A small network was shown many inputs. Here are its activations along a few directions, one row for each input.
In each table, some parts of the input vary, and every possible input appears once, in random order.
Descriptions start from the smaller parts, as in this example, which fits no table here: one of 6 places along a line, together with either a single point or one of 11 places around a ring or (one of 3 separate values, together with one of 8 places around a ring).
Shared parts are said once, and a part with two or three values counts as separate values.

Other details of the inputs vary at random and push rows far along two fixed directions, the same in every table; ignore that.

Table:
r1: -41 129 -87 -94 -45 -7 -148 5 211 15 -19 260 120 -78
r2: 10 -56 71 47 -92 139 49 92 98 -129 77 76 113 75
r3: 1 33 -179 -159 210 -38 -148 -78 228 -2 -182 434 -42 -280
r4: -70 160 -139 -102 -34 -104 -153 59 191 14 -59 306 158 -135
r5: -13 286 238 436 37 136 -271 -397 282 147 -265 55 -5 322
r6: -26 122 -495 -523 62 -411 45 329 -371 230 199 -246 89 -290
r7: 329 -708 929 775 -120 818 687 -107 74 -517 220 -341 -224 681
r8: -37 220 309 393 -102 180 -278 -272 487 23 -178 285 95 192
r9: -83 518 10 220 103 -70 -512 -485 397 326 -399 293 33 100
r10: 10 -285 -333 -419 -85 -76 307 481 -264 -155 332 -81 138 -310
r11: 176 -421 414 281 -167 343 545 207 -376 -151 416 -860 -39 501
r12: 25 -72 -55 2 150 20 -40 -39 206 -57 -143 321 -51 -226
r13: -189 -366 -89 -534 -221 -290 165 240 -706 -298 179 -86 -291 -316
r14: 29 88 226 317 154 227 -238 -336 458 -61 -325 412 -71 83
r15: 138 -165 557 644 -116 401 271 -197 23 -111 50 -359 -83 599
r16: 46 -351 -426 -467 170 -115 278 367 -207 -160 144 111 -29 -509
r17: 23 -853 786 220 -425 437 621 98 -703 -644 391 -612 -429 489
r18: -76 515 25 251 85 -109 -475 -466 396 327 -385 302 25 94
r19: -12 -93 -423 -485 -40 -232 152 390 -166 -55 237 129 152 -376
r20: -79 567 136 242 49 -57 -541 -422 369 370 -304 37 40 268
r21: 57 -114 -2 31 147 68 36 -14 150 -127 -113 287 -47 -132
r22: -64 351 -164 -85 49 -251 -241 -19 -5 270 -86 -107 82 -2
r23: -60 385 114 349 46 -22 -369 -407 340 264 -322 163 17 135
r24: 6 -130 -421 -346 58 -202 223 298 -387 60 209 -228 34 -283
r25: -63 168 -520 -494 64 -447 -45 302 -311 271 124 -220 112 -353
r26: -32 71 -481 -501 64 -340 80 372 -413 151 204 -333 101 -249
Description of these inputs: one of 2 separate values, together with either a single point or (one of 3 separate values, together with one of 4 places along a line).
Question: Changing only the choice among 2 separate values turns r26 into r22. The same change can be made to r24. Which row results?
Answer: r23
Question: Which other rows does r21 become when the choice among 3 separate values takes its other values? List them by row number.
Answer: r7, r12
Question: Which other rows does r10 become when the choice among 2 separate values takes its other values? List them by row number.
Answer: r8
Question: Which other rows does r3 become when the choice among 2 separate values takes its other values? List them by row number.
Answer: r7
Question: Which other rows does r14 become when the choice among 3 separate values takes its other values? List them by row number.
Answer: r3, r16

Table:
r27: 135 -96 452 402 5 343 98 -174 249 -121 12 -18 -50 339
r28: -16 -213 -85 -285 -71 -148 128 281 -223 -110 145 -90 -20 -215
r29: 7 -12 -220 -97 137 -27 4 -3 33 10 -61 199 -9 -132
r30: -65 588 -165 83 179 -71 -558 -386 527 324 -388 396 105 56
r31: 40 -195 -180 -217 28 -76 201 338 -102 -78 187 -26 76 -229
r32: -35 282 98 75 -71 -36 -187 -221 130 97 -69 162 54 200
r33: 11 64 111 234 -32 24 -18 -190 146 65 -139 189 -38 29
r34: -54 76 27 228 -21 44 -142 -201 154 29 -205 217 14 -19
r35: -15 -228 -197 -283 18 -88 201 158 -308 -134 108 -45 -122 -171
r36: 63 4 403 472 -30 265 -55 -202 158 56 -80 -340 10 353
r37: -133 461 -3 -31 169 -68 -665 -363 520 181 -437 512 -28 -62
r38: 225 -389 557 580 -77 477 462 -99 23 -262 179 -245 -103 498
r39: 140 -247 619 470 -307 425 397 -68 -69 -193 266 -358 -31 643
r40: -41 45 437 479 -171 198 -41 -201 3 -21 -32 -260 -72 397
r41: 129 -58 -288 -239 56 -93 262 262 -172 42 246 -161 100 -82
r42: -217 638 -29 162 15 -304 -707 -410 337 381 -428 328 23 -13
r43: 7 254 -8 192 -1 41 -139 -80 273 121 -90 29 159 107
r44: 50 -225 -215 -300 116 22 213 265 -147 -122 170 -22 -14 -165
r45: -32 -9 -150 -152 104 9 -72 53 104 -14 -1 155 54 -171
r46: 76 -174 -202 -288 139 -12 199 243 -146 -105 146 8 -3 -164
r47: 124 -72 -307 -270 99 -49 255 262 -199 13 199 -163 76 -51
r48: -89 9 -77 -180 -38 -85 -189 32 -8 -32 -73 107 -5 -204
r49: 19 -184 -247 -128 10 -64 254 277 -163 -99 144 -9 78 -252
r50: -17 -221 -135 -374 30 -64 116 206 -251 -146 114 -63 -102 -166
r51: -67 -72 -257 -298 12 -163 101 166 -399 16 140 -219 -93 -77
r52: -74 245 100 116 -135 -60 -190 -130 144 95 -69 122 113 176
r53: 80 -218 594 501 -308 429 327 -40 -60 -255 219 -374 24 608
r54: -54 -75 -233 -322 -98 -89 141 197 -276 -53 219 -87 94 -52
r55: 5 -62 -200 -192 44 -162 143 285 -232 72 138 -365 77 -195
r56: 34 -88 -182 -192 46 -203 157 292 -227 113 151 -357 72 -165
r57: -49 26 -161 -13 8 -178 -12 24 6 64 -90 191 33 -200
r58: 107 -137 529 317 -3 384 43 -161 175 -195 -23 -83 -130 407
r59: -27 -273 -89 -320 -31 -25 146 221 -260 -172 166 -117 -54 -176
r60: -143 141 -185 -144 -4 -170 -177 -43 -156 124 -30 -45 -29 -77
r61: 12 -165 -182 -271 40 -126 175 127 -298 -110 71 -4 -113 -173
r62: 3 -143 440 409 -115 304 45 -281 94 -167 -65 -59 -130 321
r63: 25 -195 -89 -338 -6 -127 156 209 -255 -118 159 -68 -74 -190
r64: 116 -1 307 476 -91 357 55 -142 228 -20 15 -186 97 422
r65: 7 -97 -219 -243 95 -110 113 203 -224 83 130 -331 43 -154
r66: -17 74 -11 215 24 79 -145 -153 224 34 -163 232 66 -28
r67: 25 177 -218 -52 29 -138 -54 100 121 165 9 24 173 -60
r68: -2 -82 461 470 -160 250 39 -218 108 -158 -81 -62 -90 276
r69: 56 -72 -316 -239 43 -26 187 239 -133 20 201 -153 128 -95
r70: -29 -173 -232 -131 -27 -120 241 233 -232 -95 94 -8 29 -260
r71: 69 -72 -202 -265 163 -130 157 204 -271 84 110 -322 -8 -108
r72: -177 670 -33 122 82 -273 -696 -496 319 381 -419 367 -35 9
r73: -13 122 -172 -159 178 -123 -105 0 -26 177 -66 -152 1 -82
r74: -28 114 197 55 -58 -10 -213 -169 185 38 -140 154 -69 4
r75: -60 9 -92 -181 7 -31 -175 96 71 -28 -35 118 37 -195
r76: -54 10 -28 -144 -9 -37 -100 135 68 -60 -7 69 37 -169
r77: 26 118 -95 -81 73 -163 -31 52 -19 224 -1 -187 34 -100
r78: 43 11 -205 -92 156 -58 16 -3 9 15 -64 206 -1 -132
r79: 171 -369 708 454 -175 498 322 -24 85 -259 192 -307 -126 484
r80: -61 129 -127 -135 50 -157 -97 -36 -215 101 -33 -70 -83 3
r81: 20 -262 -231 -200 58 -38 297 177 -284 -115 117 -22 -72 -151
r82: -68 -3 -82 -225 56 -16 -147 59 76 -36 -18 121 3 -160
r83: -117 217 65 178 -79 -32 -291 -202 16 128 -141 -34 -24 103
r84: 26 -236 -270 -192 62 -17 240 212 -177 -93 151 10 36 -216
r85: -131 444 77 78 65 -131 -621 -279 539 203 -389 459 51 -89
r86: 41 -179 -236 -122 18 -116 235 263 -128 -41 128 28 69 -228
r87: -10 48 -190 -80 71 -169 8 -42 -36 57 -68 220 -22 -191
r88: 74 -124 410 439 -57 402 26 -136 258 -148 -21 -37 14 292
r89: 93 -227 -204 -144 11 -55 332 253 -184 -49 200 -14 20 -207
r90: 23 35 -114 -125 59 -59 -21 85 119 56 16 168 44 -188
r91: -79 -27 -106 -65 -54 -85 -66 -12 -76 -40 -60 97 -27 -179
r92: 19 -201 -118 -370 45 -93 132 205 -278 -141 112 -58 -96 -165
r93: -104 515 32 5 143 -144 -656 -373 534 223 -404 532 0 -102
r94: -146 502 -4 111 25 -222 -570 -453 420 272 -446 532 -35 -143
r95: -31 37 -129 -94 50 -42 -56 125 109 -19 -9 134 96 -212
r96: 155 -279 608 434 -207 484 401 -96 -132 -266 222 -371 -76 717
r97: -73 22 -95 -75 -44 -201 -64 14 -37 18 -65 128 -24 -191
r98: 27 155 -131 -120 144 -191 -76 8 -28 208 -22 -150 24 -104
r99: -71 19 -203 -76 54 -91 -48 -61 -1 20 -107 204 4 -191
r100: -91 125 182 87 -65 7 -256 -132 184 -33 -174 128 -20 -19
r101: -29 -108 -206 -251 -160 -70 165 248 -307 -79 234 -135 118 -50
r102: 97 -122 397 459 -6 307 144 -270 95 -129 -109 6 -130 376
r103: 243 -250 519 541 -162 474 450 -11 70 -116 252 -429 10 590
r104: -54 181 80 51 -58 65 -148 -194 89 31 -73 100 17 256
r105: -33 -41 -186 -228 -79 -216 136 196 -369 81 185 -229 -54 -119
r106: -16 112 130 128 -8 -41 -133 -250 104 12 -152 180 -102 28
Question: What do these inputs look like to the network?
Answer: one of 8 places around a ring, together with either one of 4 separate values or one of 6 places around a ring
Question: Changing only the place on the ring of 8 turns r87 into r34. The same change can be made to r72. Which row results?
Answer: r83
Question: Changing only the place on the ring of 8 turns r96 into r101. The same change can be made to r46. Which row results?
Answer: r88
Question: Start at r29 and move only the place on the ring of 6, one step at a time. The first step leads to r44. Which rows follow, in order?
Answer: r37, r50, r35, r81
Question: Start at r99 and move only the place on the ring of 6, one step at a time. The first step leads to r84. Which rows follow, in order?
Answer: r45, r82, r59, r62
Question: Start at r55 and move only the place on the ring of 8, one step at a time. The first step leads to r36. Which rows follow, in order?
Answer: r65, r73, r71, r98, r77, r56
Question: Which other rows agree with r74 in the place on the ring of 8? List them by row number.
Answer: r33, r39, r77, r79, r89, r90, r94, r103, r105
Question: Which other rows does r30 become when the choice among 4 separate values takes its other values? List them by row number.
Answer: r51, r73, r104

Table:
r107: -118 22 -226 -586 -51 -342 -75 352 -359 94 203 -349 23 -232
r108: 109 -32 -186 -160 203 -59 119 213 -122 114 117 -446 69 -89
r109: -87 470 -171 211 37 -243 -362 -186 222 328 -263 179 162 -77
r110: -136 -63 -92 -306 0 -222 -78 95 -404 -15 13 -265 -195 -187
r111: 85 88 289 196 117 365 -261 -94 615 -46 -158 182 93 139
r112: -8 -117 261 449 -93 107 121 -196 27 -19 -117 4 -69 133
r113: 42 30 -171 -246 -67 -74 206 240 -313 91 338 -346 110 179
r114: 160 -125 -594 -485 260 -153 330 325 -138 12 173 143 78 -392
r115: 84 161 -583 -252 328 -201 25 -1 12 263 -79 150 69 -258
r116: 27 -350 -24 -195 126 -54 206 150 -317 -92 51 -260 -200 -186
r117: -96 63 324 331 -208 188 -188 -181 428 -167 -151 417 109 134
r118: 98 -287 -205 -106 -81 148 389 454 63 -199 321 21 271 -162
r119: 223 -307 348 605 -136 385 594 131 -114 -96 307 -650 123 474
r120: 160 -604 555 319 -185 467 563 -86 -309 -482 238 -181 -299 434
r121: -78 196 -427 -356 92 -356 -60 27 -310 154 -43 17 -26 -131
r122: 11 444 141 390 119 65 -294 -451 267 246 -280 80 -1 397
r123: 85 146 131 488 61 172 -81 -226 556 87 -199 317 119 40
r124: 127 -149 -190 -151 157 10 238 105 -71 -84 87 169 -52 -102
r125: -31 321 -403 -511 134 -313 -244 246 9 326 93 -242 241 -291
r126: -150 228 -305 -299 -225 -407 -131 234 -204 185 104 -66 198 -209
r127: 234 -533 594 507 62 496 441 -21 -85 -225 149 -565 -225 426
r128: -103 -110 -87 -35 -225 -183 177 148 -460 -58 117 -204 -43 -105
r129: 6 -146 -502 -203 90 -284 254 307 -264 95 125 4 71 -441
r130: -115 129 387 312 60 78 -451 -540 220 57 -430 155 -297 86
r131: 132 -149 -198 -108 289 -3 131 131 0 98 10 -229 -21 -200
r132: -217 -23 -339 -411 -195 -257 -146 195 -71 -173 45 491 115 -496
r133: 34 204 204 210 39 280 -252 -271 502 -54 -172 464 78 277
r134: -46 -139 232 -2 -171 232 -26 -146 38 -315 26 304 -84 207
r135: -29 -158 -186 -435 167 -212 -24 183 -112 -95 -55 151 -131 -468
r136: -163 147 95 181 -116 -100 -277 -313 214 -36 -282 533 -67 -210
r137: -58 -119 -141 -201 -84 -120 209 65 -552 -71 141 -227 -178 79
r138: 359 -662 597 428 56 635 653 184 19 -369 302 -540 -139 373
r139: -171 73 -404 -616 -176 -359 23 257 -558 62 262 -156 -41 -121
r140: 73 430 55 381 180 125 -191 -397 319 280 -214 -14 98 383
r141: 113 -250 258 416 -61 235 311 35 128 -169 85 48 -1 94
r142: -91 323 362 312 73 10 -474 -425 261 155 -381 -53 -126 238
r143: 76 -116 -597 -433 237 -261 265 234 -362 95 126 10 -36 -327
r144: 113 -289 -37 -204 190 22 182 252 -67 -140 89 -48 -106 -265
r145: 241 -319 496 535 -341 446 590 241 -111 -106 487 -788 211 618
r146: -18 -156 -214 -419 -31 -14 104 200 -102 -223 127 288 43 -119
r147: -87 523 137 334 -177 -84 -425 -216 362 325 -155 63 236 214
r148: -18 -326 -348 -350 -50 -253 369 389 -330 -177 195 129 27 -502
r149: -161 542 -29 -58 -75 -198 -453 -282 136 285 -174 137 53 226
r150: -129 -298 -237 -686 -47 -156 -18 386 -276 -300 165 137 -77 -486
r151: 149 -488 583 598 -325 376 638 107 -372 -290 303 -672 -66 554
r152: 31 271 -14 493 126 50 -181 -316 475 280 -296 208 126 29
r153: 3 124 352 190 79 287 -390 -167 566 -71 -234 301 21 122
r154: -100 -228 -166 -74 -129 -178 199 80 -380 -64 41 21 -102 -289
r155: -133 264 -77 51 75 -136 -364 -488 52 138 -365 402 -211 -16
r156: -139 14 -281 -609 96 -221 -282 242 68 -96 -73 352 29 -492
r157: 81 -263 -111 -227 53 -23 306 101 -233 -194 101 131 -118 -105
r158: -203 357 432 141 -181 -9 -579 -351 182 136 -213 -98 -133 281
r159: -59 389 1 80 212 -137 -465 -230 238 270 -294 -20 -10 -7
r160: -56 274 -95 73 159 -124 -282 -414 141 184 -360 351 -124 18
r161: 24 237 -554 -524 71 -258 98 303 -228 267 278 -222 271 -123
r162: -88 219 -17 147 -57 42 -291 -65 501 -2 -152 530 216 -96
r163: 75 308 126 245 105 331 -286 -306 673 43 -222 466 164 281
r164: -118 527 103 -2 52 -139 -610 -211 349 349 -214 -29 101 89
r165: -106 48 360 274 -442 39 -30 -58 -136 -33 111 -252 17 313
r166: 160 -765 793 350 -171 543 532 29 -283 -560 246 -435 -366 345
Question: Changing only one part turns r108 into r119. The same change can be made to r156. Which row results?
Answer: r117
Question: Changing only one part turns r132 into r150. The same change can be made to r126. Which row results?
Answer: r107
Question: What do these inputs look like to the network?
Answer: one of 3 separate values, together with one of 4 places along a line, together with one of 5 places along a line
Question: Which other rows does r164 become when the choice among 3 separate values takes its other values? List them by row number.
Answer: r113, r147
